Each row below holds a small network's activations on one record, seen along a few directions.
Each row is followed by the record's values for the fields Ruvi, Fil, Varis, Noz, Sidep, Dev, Lop.
A field that a record lacks is left out.
The largest differences between rows may come from other fields.
(in the rows, 500 means zero)
Strong random noise was added to every row along 7 fixed directions; ignore it. To show where, here is one row again and again, with new noise each time:
[393 343 550 496 642 462 337 445 321 436 361 382 490 634 509 257 595 540
 311 500 615 289]
[615 612 434 555 568 372 465 471 464 522 439 446 506 615 487 452 481 446
 558 662 646 501]
[493 246 713 653 679 618 301 473 459 438 465 497 743 492 548 453 690 522
 291 591 587 652]
[522 314 728 563 565 491 344 484 344 394 400 466 619 520 442 524 635 532
 237 496 576 588]
[773 576 699 615 446 401 466 438 427 432 583 407 358 386 430 436 344 420
 528 330 459 558]
[786 720 593 509 364 125 446 497 291 381 402 319 376 525 376 622 389 480
 373 479 756 633]
[662 616 601 550 462 401 502 418 431 464 450 439 456 517 433 498 429 366
 497 544 529 558]
[651 534 413 425 440 310 542 687 381 467 575 537 298 506 348 625 424 699
 546 243 525 341]
[594 437 364 558 636 370 381 704 485 496 547 525 620 553 523 625 619 747
 465 560 795 577]

[258 574 363 371 557 661 664 486 558 604 332 653 533 689 411 540 576 384
 619 788 396 314]
{Ruvi: b3, Fil: u3, Varis: v3, Noz: y3}
[264 480 448 324 384 652 636 574 532 428 510 596 567 378 570 700 601 568
 340 451 520 469]
{Ruvi: b2, Noz: y3}
[535 640 346 496 614 459 527 540 633 567 685 479 437 370 669 405 377 533
 732 491 619 517]
{Ruvi: b2, Noz: y2, Sidep: w1, Dev: z3, Lop: s1}
[573 588 338 539 489 454 571 577 591 610 503 585 612 644 346 701 538 510
 613 680 524 625]
{Ruvi: b3, Fil: u1, Varis: v2, Noz: y1}
[426 517 649 372 436 540 516 418 581 325 628 487 581 211 773 452 467 357
 385 466 609 627]
{Ruvi: b1, Noz: y2, Sidep: w2, Dev: z3, Lop: s2}
[692 756 459 727 663 378 401 468 573 615 552 180 410 435 667 347 327 447
 615 667 766 724]
{Ruvi: b2, Noz: y1}
[463 626 449 337 438 544 626 562 516 475 516 420 484 389 632 668 494 397
 479 494 565 561]
{Ruvi: b1, Noz: y1}
[414 485 428 339 294 552 600 489 294 454 357 645 539 708 424 629 547 454
 417 455 347 393]
{Ruvi: b3, Fil: u3, Varis: v3, Noz: y3}
[422 285 526 522 712 790 478 588 588 570 681 581 520 401 582 376 553 540
 622 369 266 347]
{Ruvi: b1, Noz: y1}
[811 472 474 707 582 374 380 574 541 479 777 493 447 385 559 388 391 690
 690 358 540 582]
{Ruvi: b1, Noz: y3}
[638 497 822 551 397 497 584 364 411 421 525 394 241 323 396 415 288 393
 464 212 251 469]
{Ruvi: b1, Noz: y3}
[545 436 393 613 596 667 532 528 595 662 591 684 627 567 573 546 536 472
 779 547 267 491]
{Ruvi: b2, Noz: y2, Sidep: w2, Dev: z3, Lop: s4}
[483 658 387 461 467 386 468 308 379 540 280 471 490 871 495 312 502 338
 476 674 512 427]
{Ruvi: b2, Noz: y2, Sidep: w1, Dev: z2, Lop: s1}
[378 511 100 504 665 537 462 640 803 587 654 589 698 451 836 411 556 642
 693 759 824 473]
{Ruvi: b2, Noz: y2, Sidep: w2, Dev: z1, Lop: s3}
[634 570 399 531 448 362 494 616 506 497 601 488 493 486 481 559 494 685
 533 437 615 548]
{Ruvi: b3, Fil: u1, Varis: v1, Noz: y3}
[819 706 566 623 432 272 424 429 540 426 730 351 373 382 624 278 259 473
 610 326 615 651]
{Ruvi: b1, Noz: y2, Sidep: w1, Dev: z2, Lop: s1}
[576 436 682 609 544 382 444 349 530 478 540 520 489 439 409 270 383 374
 604 678 448 460]
{Ruvi: b3, Fil: u1, Varis: v2, Noz: y2, Sidep: w2, Dev: z1, Lop: s3}
[451 525 748 450 387 555 550 485 524 419 511 363 359 289 418 676 501 495
 300 365 527 653]
{Ruvi: b3, Fil: u2, Varis: v6, Noz: y1}
[425 427 590 470 405 549 511 447 509 453 509 535 648 483 486 570 545 436
 392 448 485 553]
{Ruvi: b3, Fil: u1, Varis: v2, Noz: y2, Sidep: w2, Dev: z3, Lop: s2}
[737 552 343 471 407 394 578 670 441 607 515 702 468 683 239 806 471 664
 698 420 293 493]
{Ruvi: b1, Noz: y1}
[538 685 649 503 368 426 607 302 550 387 490 262 267 289 602 310 286 301
 436 429 566 496]
{Ruvi: b1, Noz: y3}
[465 608 373 389 385 625 761 649 781 499 625 735 658 321 544 851 568 477
 544 610 565 660]
{Ruvi: b1, Noz: y3}
[634 558 732 606 432 462 450 316 485 380 514 374 528 360 541 384 426 350
 383 515 521 652]
{Ruvi: b1, Noz: y3}
[478 581 420 405 423 356 595 557 489 552 332 483 401 629 291 585 451 574
 412 554 549 393]
{Ruvi: b1, Noz: y1}
[605 548 597 718 584 499 412 382 526 512 500 401 674 530 643 355 504 285
 620 720 510 746]
{Ruvi: b3, Fil: u1, Varis: v1, Noz: y2, Sidep: w2, Dev: z3, Lop: s4}
[615 432 498 652 579 568 400 591 700 461 774 605 717 304 688 581 507 608
 609 429 580 766]
{Ruvi: b2, Noz: y2, Sidep: w2, Dev: z3, Lop: s2}
[256 446 433 335 578 662 572 522 587 471 547 444 423 369 688 397 530 446
 484 455 514 292]
{Ruvi: b1, Noz: y1}
[626 287 617 735 648 630 350 479 589 536 666 643 644 395 594 308 471 490
 694 598 367 601]
{Ruvi: b3, Fil: u3, Varis: v3, Noz: y2, Sidep: w2, Dev: z1, Lop: s3}
[532 591 384 537 525 518 490 587 615 502 622 403 524 341 659 598 485 518
 501 476 655 659]
{Ruvi: b2, Noz: y1}
[280 552 390 288 406 526 655 592 550 518 384 585 418 497 448 601 544 487
 489 604 553 318]
{Ruvi: b3, Fil: u3, Varis: v3, Noz: y2, Sidep: w2, Dev: z1, Lop: s3}
[341 284 537 481 508 634 446 519 580 445 597 561 634 401 663 382 607 576
 396 412 487 408]
{Ruvi: b1, Noz: y2, Sidep: w2, Dev: z3, Lop: s4}
[564 496 509 571 719 327 305 577 386 476 513 269 467 452 653 454 483 538
 473 588 790 598]
{Ruvi: b2, Noz: y1}
[648 809 326 445 354 397 633 471 601 519 626 410 299 422 578 455 260 380
 725 426 487 430]
{Ruvi: b1, Noz: y1}
[402 410 432 291 478 429 561 639 363 455 453 616 412 582 376 575 567 657
 424 367 445 226]
{Ruvi: b1, Noz: y3}
[254 443 241 422 672 538 454 506 606 544 412 477 570 620 619 329 609 565
 510 730 658 276]
{Ruvi: b1, Noz: y1}
[639 635 413 434 403 173 469 557 387 461 416 533 436 642 406 536 488 580
 460 549 674 467]
{Ruvi: b1, Noz: y2, Sidep: w2, Dev: z2, Lop: s4}
[321 613 381 438 574 519 534 525 631 521 445 464 610 416 604 601 566 440
 452 829 712 608]
{Ruvi: b2, Noz: y1}
[529 491 468 588 458 477 501 600 508 596 480 609 524 605 328 629 574 669
 530 478 450 523]
{Ruvi: b3, Fil: u3, Varis: v3, Noz: y2, Sidep: w2, Dev: z2, Lop: s4}
[475 335 606 593 703 701 522 483 573 691 462 678 530 576 262 587 610 492
 689 686 221 497]
{Ruvi: b3, Fil: u2, Varis: v6, Noz: y1}
[733 623 694 659 476 400 476 356 486 454 584 379 387 406 427 290 315 380
 621 481 395 573]
{Ruvi: b3, Fil: u1, Varis: v1, Noz: y3}

Here are new rows. What are their fields?
[649 482 380 579 546 536 562 616 472 671 514 643 414 638 244 717 493 584
 706 408 215 475]
{Ruvi: b2, Noz: y1}
[530 408 636 580 568 446 393 528 553 475 522 573 609 382 438 560 516 568
 492 638 556 618]
{Ruvi: b2, Noz: y2, Sidep: w2, Dev: z1, Lop: s3}
[389 494 333 409 496 503 523 500 470 553 460 478 542 672 558 442 565 512
 462 483 584 427]
{Ruvi: b3, Fil: u1, Varis: v2, Noz: y2, Sidep: w1, Dev: z3, Lop: s1}
[590 627 516 492 446 392 521 449 395 531 387 438 419 557 375 593 415 384
 517 511 427 516]
{Ruvi: b2, Noz: y1}
[557 735 190 468 590 394 622 630 553 643 578 506 339 575 522 534 369 583
 850 568 604 325]
{Ruvi: b2, Noz: y3}
[646 530 329 494 459 451 509 636 557 541 620 577 489 539 447 581 465 672
 617 394 475 477]
{Ruvi: b1, Noz: y1}
[619 514 544 526 513 534 584 558 388 626 520 590 295 507 209 635 399 506
 670 312  96 391]
{Ruvi: b2, Noz: y1}
[522 582 367 400 450 529 571 519 514 535 588 540 421 465 602 458 443 470
 592 323 452 414]
{Ruvi: b2, Noz: y2, Sidep: w1, Dev: z3, Lop: s1}
[531 726 288 499 580 422 659 649 609 703 515 470 287 513 363 667 367 574
 723 576 508 449]
{Ruvi: b2, Noz: y1}
[274 732 250 118 157 515 877 548 646 456 440 757 506 543 501 818 491 375
 573 624 413 374]
{Ruvi: b1, Noz: y2, Sidep: w2, Dev: z3, Lop: s4}
[428 385 417 494 619 658 548 670 555 519 602 609 626 449 635 707 607 609
 548 472 531 559]
{Ruvi: b2, Noz: y3}
[734 526 445 677 723 317 344 626 417 529 675 324 383 497 589 272 384 641
 708 385 616 464]
{Ruvi: b3, Fil: u1, Varis: v1, Noz: y3}
[550 348 270 542 830 419 417 711 411 651 529 654 591 762 463 551 605 789
 758 656 515 362]
{Ruvi: b1, Noz: y3}
[669 437 597 629 548 528 425 478 526 523 626 479 395 430 425 356 381 540
 610 315 301 437]
{Ruvi: b1, Noz: y1}
[561 468 535 538 503 520 443 630 482 411 667 335 368 266 657 494 464 621
 407 139 650 501]
{Ruvi: b2, Noz: y3}
[446 562 473 196 286 378 661 619 550 332 555 684 520 281 557 770 480 499
 412 532 653 549]
{Ruvi: b1, Noz: y2, Sidep: w2, Dev: z1, Lop: s3}
[623 431 563 611 532 523 458 496 526 505 613 530 524 421 502 444 486 575
 550 435 424 520]
{Ruvi: b1, Noz: y3}
[813 654 617 728 493 294 329 423 423 428 535 344 506 464 485 388 387 516
 526 592 692 759]
{Ruvi: b3, Fil: u3, Varis: v3, Noz: y3}
[612 419 744 623 475 610 542 459 485 454 637 497 502 287 503 439 440 386
 551 330 249 607]
{Ruvi: b3, Fil: u1, Varis: v1, Noz: y3}
[380 597 419 409 337 442 594 516 507 493 300 500 472 625 289 751 644 609
 287 588 625 525]
{Ruvi: b3, Fil: u2, Varis: v6, Noz: y3}
